These are the activations of a small neural network, seen along a few directions. Each row is one input.
In each table, some parts of the input vary, and every possible input appears once, in random order.
A made-up example of a description, with smaller parts first: one of 3 separate values, together with either a single point or one of 11 places around a ring or (one of 4 places along a line, together with one of 8 places around a ring).
Shared parts are said once, and a part with two or three values counts as separate values.

Table:
R1: [ 20  10  -3  14 -73 -37  -8  20 -22 -58 -20 -75  12]
R2: [-39 -15 -10  44  27 -31  17  65 -24  -6 -50  56 -11]
R3: [ 19 -10  -7  41 -60 -23  10  16 -23 -63  -6 -77  23]
R4: [  3  22   4 -19 -24 -33   3  -5 -14 -14  18 -63  -2]
R5: [-17  27 -17 -88  28  74  27  -3   6  51  36 -13  10]
R6: [ 67   1  23  38  19 -13 -35  -3  56  23 -18  90 -33]
R7: [ -9  14  -9 -31  31  33  31 -17  -8  27  49 -41  14]
R8: [-19   9 -21 -60  40  88  45  -7   6  47  51 -14  22]
R9: [  2   2   0   8 -11 -18  22 -10 -15 -18  32 -64   9]
R10: [  6 -34 -24  55 -38 -30 -36 -19  19  25 -30  84 -16]
R11: [-13 -38  14  27  29   0 -52 -36  19 -55 -57  71 -30]
R12: [-13 -20  53  30  14 -28 -34  13   8  11 -41  86   1]
R13: [ -7  33  -5 -58  18  18  11 -13  -8  31  36 -40   2]
Describe the family of inputs behind these rows. -> either one of 5 separate values or (one of 2 separate values, together with one of 4 places along a line)
Change only the choice among 2 separate values in R8. List by row number the other rows that result. -> R5

Table:
R14: [-26  -6  -7 -28   5  13  14 -43 -21 -36  23 -69   7]
R15: [  8  11 -39   4 -76  -9  30  32 -28 -14  14 -87  28]
R16: [ 39  -7   4  31 -11 -18 -29 -24  46 -13 -11  45  -4]
R17: [  2  42  14 -72  55  51  34  29  10  53  28   2   4]
R18: [ 28 -38  10  50   3   4  -3   2  25 -28 -21  62 -10]
R19: [ -8   7 -12 -28 -47  15  -1   0 -27 -66  -6 -90  18]
R20: [-36 -18  -2  35  13 -53 -18  36 -36 -17 -60  69 -19]
R21: [-15  17 -40 -53   8  61  40  15   3  78  32  13  14]
R22: [-19   5 -32 -16   6  29  34  -9 -10  55  57 -24  18]
R23: [  6  25  19 -16  22 -18  36   4 -18  -8  39 -74   6]
R24: [-36 -13   8  52  13 -37 -22  28  -8 -16 -60  62   6]
R25: [ 42  -6  10  19 -17 -24 -44 -33  37  11 -14  29 -23]
R26: [-10   0 -33   2 -24  -9  45 -11 -23  16  42 -64  16]
R27: [ 22  36  14 -15 -29 -18  22  44 -21 -37  11 -97  17]
R28: [ 44 -25  -5  44   9  -1 -29  -6  30 -13 -27  39 -20]
R29: [ -9 -42  14  53   9 -16 -18  28  -5 -18 -41  63  -5]
R30: [-36  -2  -6 -48  37  50   4 -42  -7   2  35 -30   9]
R31: [ 57  11  30   1 -42 -36 -58 -49  19  24  -5  25 -10]
R32: [  8 -16   8  69  12   5  -5   9  10 -25 -39  57 -16]
R33: [-31  10 -14 -86  39  83  10 -20   7  23  10   6   4]
R34: [-63 -30  23  32  -2 -60 -15  41 -19  -7 -67  66 -13]
R35: [ 36  11  16   6 -35 -33 -54 -38  40   7   6  33 -36]
R36: [ -4  30  21 -35  52  19  27   6  -4  31  52 -35   9]
Describe the family of inputs behind these rows. -> either one of 11 places along a line or (one of 3 separate values, together with one of 4 places along a line)
Change only the choice among 3 separate values in R19. List by row number the other rows that result. -> R15, R27

Table:
R37: [ -5  22 -14 -26  -3   9  24  11   9  49  37 -19  11]
R38: [ -2 -15   4 -26  16  43 -12 -20  13  -8  -1   9   2]
R39: [  4   5   9 -36  28  33 -23 -41  13  21  11  25 -11]
R40: [ 55  -1  14  -2 -44 -11 -42 -67  25 -49   8 -51  -8]
R41: [ -4 -18 -13  32 -13 -19  -1  16   2  -5 -30  49 -16]
R42: [-13 -18 -13  47  -2 -27 -12  26 -15 -21 -38  28  -2]
R43: [ 62  -1  13  61 -70 -57 -48 -20  24 -29 -13  -9 -21]
R44: [  4   8 -13 -20 -10  22  29  25  -5  33  25 -23  17]
R45: [-17 -13 -13 -24  12  33  -2 -27   4 -25  -3   3 -12]
R46: [ -9  10 -29 -17 -14  13  39  19 -14  17  22 -30   3]
R47: [-26   7  29 -28  27   6 -10  -4 -13 -52 -21 -24  -2]
R48: [-20   7 -19  -2 -14  15  38  15 -25   8  19 -37  26]
R49: [-34 -21  14 -16  25  11  -4 -20 -15 -42  -6 -21  -2]
R50: [ 10  28  -8 -30   1  13  15   6  -4  62  37  -8   4]
R51: [ 23  33  -2 -20  17  19  27   9  15  57  49  -9   0]
R52: [  9 -21   3  31  -8  -9 -11  24  11  11 -26  54  -2]
R53: [-24 -13 -12 -10  22  23 -11 -18 -11 -39 -17 -19   3]
R54: [  3  -7   3  23   0 -24 -13   8  24  28 -19  60  -6]
R55: [-17  29  11 -23   2 -16  31  40 -31  -9   4 -56  15]
R56: [-25   2  -3 -10  -1 -11  37  25 -33   0  19 -52  15]
R57: [-10   0   2 -33  24  29 -15 -35  26   7  12  15  -3]
R58: [-29 -15  -2  -7  11  36  -3 -30  -6 -33  -6  -5   9]
R59: [-22 -27  12  41   1 -41  -5  25 -18 -23 -29  26  -6]
R60: [ 18  -1  10  19   4 -20 -22   2  11  42 -18  70 -13]
R61: [ 19   9  14 -27  46  38 -11 -37  32  16  24  24 -14]
R62: [ 34   0  15  26  21 -17  -9   5  30  40 -11  68 -15]
R63: [ 65  22  -6   3 -68 -34  -1 -19   6 -12  40 -80  12]
R64: [-16 -21  -3  49 -12 -16  -3  14  -9 -14 -32  41   6]
R65: [-16   9 -29  -4  -3   2  30  26 -30   3   8 -51  19]
R66: [-15   1  28  30   4 -43 -12  41 -15 -34 -41  23  -8]
Describe the family of inputs behind these rows. -> one of 3 separate values, together with either a single point or one of 9 places along a line
The inputs of R44 and R52 match in every part but the choice among 3 separate values. If R50 is changed in the same way as R44 into R52, which row does it become? -> R60
Change only the choice among 3 separate values in R58. List by row number the other rows that result. -> R48, R64
Change only the place on the line of 9 in R47. List by row number the other rows that result. -> R38, R39, R45, R49, R53, R57, R58, R61

Table:
R67: [ -7 -12  14  23 -10 -19 -21  11   6 -13 -32  37  -3]
R68: [-10 -14   6  17   3  -5 -14   2  -4  -7 -27  43 -12]
R69: [ 16  20   5 -52  -2  32  -1 -44   6 -20  39 -74   6]
R70: [  1 -11   5  27 -12 -37 -18   4   1 -22 -35  28 -11]
R71: [  8 -12  -1   9  19  19  -9 -10  15  20  -7  46   1]
R72: [ 15 -17  16  37 -19 -43 -24  10  -1 -25 -28  15 -11]
R73: [ -7  -9  -8   9  16   6 -17  -3  10   5 -19  42 -13]
R74: [-46  13   7 -45  49  26  32  17 -24  10  16 -24  12]
R75: [-15  14 -28 -35 -32  10  19 -12 -18  27  36 -55  17]
R76: [ 26  -1  18  51 -21 -49 -21   5   6 -21 -19  10  -8]
R77: [ 18  40   0 -47  13  21  31  13   4  50  48 -35   8]
R78: [ -8   2 -27   1 -21  16  44  22 -29 -29  20 -80  25]
R79: [  9 -13  -5   5  17  24  -1 -16  28  24   8  48 -10]
Describe the family of inputs behind these rows. -> either one of 5 separate values or one of 8 places along a line
List by row number the other inputs of the same sort as R72. -> R67, R68, R70, R71, R73, R76, R79

Table:
R80: [  0  -3 -11  30 -14 -13 -29  -7   3 -20 -37  32 -10]
R81: [-10 -12  -5  21   5 -17  18  24  -7   9  -7  37 -18]
R82: [ 12 -25  34  30  -9 -31 -49 -21  13 -43 -27  25 -13]
R83: [ -2  12  -9  -2 -28   5  11 -14   8   7  24 -25  14]
R84: [  7   4  -4 -35 -14   4   2 -21  -3 -47  14 -72   2]
R85: [-45  -2 -13 -34   7   8  30  22 -30 -26   2 -55   6]
R86: [  0  10 -13  -6 -12  11   8 -21 -26  -2  22 -49  13]
R87: [ -1  13  -3   0  12  13  22   8 -27  -4  19 -49  18]
R88: [ -1  -1  -1  35   9 -11 -13  20   1 -22 -40  34  -4]
R89: [ 23  23  13 -12 -22  -6   3 -22  22  -2  30 -34   3]
R90: [-34   3   0 -54  70  51  15  -8   8  49  13  58  -5]
R91: [-29  18   2 -13  -1  -3  29  21  -7  16  20 -16  10]
R92: [ -4  15   0   3  -5   7  25  14   6   5  22 -25  19]
R93: [-18  -7 -25 -24 -20  16  10 -12 -17 -37   9 -63  12]
R94: [-20  -5 -15 -17   4  18  25  15 -18 -37   4 -64  16]
R95: [ 14  -3 -18  14 -20 -21 -12  -5   8  29   3   3   3]
R96: [ 26  20   9 -16  -6   0  -1 -29 -13 -12  28 -58   2]
R97: [-27  16  -1 -17  15   3  27  14 -40   7  16 -40   8]
R98: [-10 -36  13  37 -16 -21 -34 -17  -2 -33 -37  35   0]
R99: [-35 -29  25  27   9 -26 -11  14 -14 -25 -46  43  -3]
R100: [ 18   4  -8  -6 -37   8  -1   3  -3  16   4  -7   9]
R101: [ 39   8   4   5 -14 -31 -21 -13  23  20  10  -7  -8]
R102: [-11  -1  -1 -36  66  64   8 -10  22  42  15  49   2]
R103: [ 14 -15  -5  35   1  -8  13  19   6  -1  -6  28  -9]
R104: [ 15 -18 -15  30 -22 -11   0  -9   8   2  -4  27 -15]
R105: [ 12   9  14 -50  48  53 -16 -44  40  39  24  36 -18]
R106: [ 13   0  -9  19   4 -18   2  23   6  26   1   4  10]
R107: [ 16   7   2  -1 -13  10  11  30  -5  14   2  -6  14]
R108: [-12  -3 -10 -40  42  63  -8 -37  25  47  19  47  -5]
R109: [ 43  15  14 -16 -30  -3  -9  -7  11   7   9 -16  -2]
R110: [-11   3  -8   2   7 -29   7  28  -8  35   1  13   3]
R111: [ 24   7  11  23  -7 -24 -42 -13  18 -29 -27  23 -23]
R112: [ 39  -8   7  22 -16 -21 -11 -16  23  -7   3  17 -27]
R113: [-25   3   1  20  12 -20  -7  24 -11 -11 -43  41 -14]
R114: [-11 -33  23  42   7 -18 -18  10  -3 -36 -42  36   5]
R115: [ -9  10   3 -16  -9  -1  16  36 -18  24   1   2   6]
Describe the family of inputs behind these rows. -> one of 4 places along a line, together with either a single point or one of 8 places along a line
The inputs of R97 and R87 match in every part but the place on the line of 4. If R81 is changed in the same way as R97 into R87, which row does it become? -> R103
Which other rows agree with R105 in the place on the line of 4? List them by row number. -> R82, R84, R89, R96, R101, R109, R111, R112

Table:
R116: [ 13 -15   9  25 -39 -29 -23  31   5 -13 -52  41 -10]
R117: [-39 -12 -16 -17  50  16  22  27  -4  33  -4  23   9]
R118: [ -2   9 -34   1 -36 -20   9 -24 -23 -10  14 -67   8]
R119: [ 29 -29  20  64 -12 -32  -4  11  13 -10 -16  33  -5]
R120: [-57 -17  -9 -10  36  38  20   7 -21  31  -9  30  11]
R121: [  1  -6  37  29  -1 -38 -53  22   5 -38 -74  65 -16]
R122: [-25  13 -14 -11  47  20  15  33  -6  36  12  18  -9]
R123: [-73 -27  -7 -17  19  43  22  -8 -13  18  -1  51  24]
R124: [ 27 -10  -5  52 -34 -17  13  16   4  -2  18 -14  13]
R125: [  9  40   7 -29  27  20  11  -4  27  42  25   9 -21]
R126: [  5  15  -6 -24  43  15  26  19 -19  33  17  22 -14]
R127: [ 21   9  -4  25 -20  -5  31   7 -16 -13  24 -68  30]
R128: [ 12   5 -17  14 -60 -14  -6  36  -4  -6 -18  -5   8]
R129: [-15  21  13 -47 -22   1  11  24 -31 -52   0 -89  15]
R130: [ 16 -20  48  69  26 -43 -32   3  15 -35 -38  57 -10]
R131: [  7  23 -15 -13 -46  -3  13  27 -24 -17 -11 -60  24]
R132: [  4 -10 -37  27 -51 -30 -10 -17  -3  -1   9 -13  -7]
R133: [ 19  16   9 -48  17  24   4 -25  31  46  26   4  -5]
R134: [ -1   7  24  -8   4  -1  30   4 -22 -48  35 -97  21]
R135: [ -8 -19  16  43   8 -55 -56 -31   7 -34 -47  58 -32]
R136: [ 30 -23 -38  -3  30  89  -4 -31  42 -39 -10  28 -15]
R137: [ 17   6  23 -49   5  50 -27 -53  22  52  36   7   5]
R138: [  5 -29 -11  39 -29 -45 -28 -23   4  -9 -25  34 -25]
R139: [-24   7  -7 -31 -12 -15   8 -26 -30 -45  25 -97  -2]
R140: [ 21  18  12 -51  14  28 -21 -37  30  45  41  17  13]
R141: [  7  30  -2 -30  37   3  26  13  13  38  22  14 -10]
Describe the family of inputs behind these rows. -> either a single point or one of 10 places along a line or (one of 3 separate values, together with one of 5 places along a line)
Change only the choice among 3 separate values in R129. List by row number the other rows that result. -> R134, R139
Change only the place on the line of 5 in R132. List by row number the other rows that result. -> R118, R135, R138, R139
List by row number the other inputs of the same sort as R141. -> R117, R120, R122, R123, R125, R126, R133, R137, R140

Table:
R142: [-37  -7 -14 -14  38  19  31   1 -19  19  27  -8   9]
R143: [-23 -21  16  18  22   9   4  22  -5  -3 -19  49  -2]
R144: [ -8   4  -6 -28 -17  25  -2 -13 -16 -68  -7 -68  15]
R145: [ 13   6  -5 -16  11  18   7 -42  14  26  46 -20  -2]
R146: [-36 -18 -26  14   3   1 -11   4 -10  11 -34  53 -14]
R147: [-16  25  26 -24 -20 -51 -18   6 -25  -8  -9 -37  -1]
R148: [ -4 -15 -26  32 -47 -35 -22   0 -16 -21 -27  -1 -12]
R149: [ -7  15 -21 -24   8  23  42  59  -9  59  15   7  14]
R150: [  6  21 -15  12 -31 -18  33  21 -19  12  30 -54  19]
R151: [-39  -3  -7 -47  35  62   5  -6 -11 -36  -8 -14  10]
R152: [ 15  -4  16  42 -10 -31 -10  21  -2 -34 -19 -19   4]
R153: [ -5   1  12  16  50  -4  14  30   1 -12 -23  39 -18]
R154: [ 25  24 -19  -4 -46 -14  36  51 -15  26  18 -47  19]
R155: [ -7   0 -12   5 -14 -18  23  -6 -24 -15  30 -62  15]
R156: [  8  -4   2 -34  12  39  -5 -51  17  -4  26 -29  -7]
R157: [ 13  10   4 -50   8  61 -18 -47  22 -30  10 -27  -3]
R158: [ 38  -1  20  19  17  -2 -27 -13  32   2   0  25  -6]
R159: [-12  -9  -7 -12 -13   2  13 -17 -20 -44  10 -71  11]
R160: [ 31 -10  22  15  -4   4 -25 -19  26   2   4  36  -9]
R161: [ 26   6  14  36  -2 -39   3  24  -3 -43 -18 -18 -16]
R162: [-21 -19   2  19  15   5   3   9  -8   6 -31  49   6]
R163: [  6  28  33 -47   5 -20 -33 -29  12  30  10   6 -13]
R164: [ 17 -13  -6  10 -20  -7 -28 -28  34  11  -5  42  -8]
R165: [ 10 -15   3  37 -36 -30  -8   5 -14 -27 -24  -6   8]
R166: [-47  17  26 -44  30 -16  -8  14 -21  23 -11  19  -4]
R167: [-42 -16  -8 -31  40  40  19  -9 -15 -10   7 -16   6]
R168: [ 33 -12   7  14  -9   0 -26 -31  21  11  -6  39  -1]
R169: [ 46  29 -14 -27 -20  19  18  16  23  66  35  -4   3]
R170: [ 18 -13 -22   9 -21  -6 -38 -35  18  17  -9  42 -21]
R171: [-17 -10  15  22  42   4   1  27   2  -2 -24  37   2]
R172: [-25  14 -18  -8  24  19  41  28 -14  45  26   1  15]
R173: [  9 -13  18  40 -30 -26  -8  15  -9 -34 -15  -9   1]
R174: [-37 -21 -11  14   6  -2   2  12   3   6 -29  54  -1]
R175: [ -6 -15  -9  33 -47 -37 -10   7  -1 -26 -23  -2   1]
R176: [ 49  10  18  12  26 -10 -14 -10  33  -7   2  27 -25]
R177: [ 27  28  -9 -10  -5  17  17 -15  19  53  45 -11   3]
The inputs of R152 and R171 match in every part but one. If R159 is changed in the same way as R152 into R171, which row does it become? -> R167
Describe the family of inputs behind these rows. -> one of 3 separate values, together with either a single point or one of 5 places along a line or one of 6 places along a line
Change only the choice among 3 separate values in R169. List by row number the other rows that result. -> R149, R154
Change only the place on the line of 5 in R177. List by row number the other rows that result. -> R145, R156, R157, R169
Change only the choice among 3 separate values in R161. List by row number the other rows that result. -> R153, R176
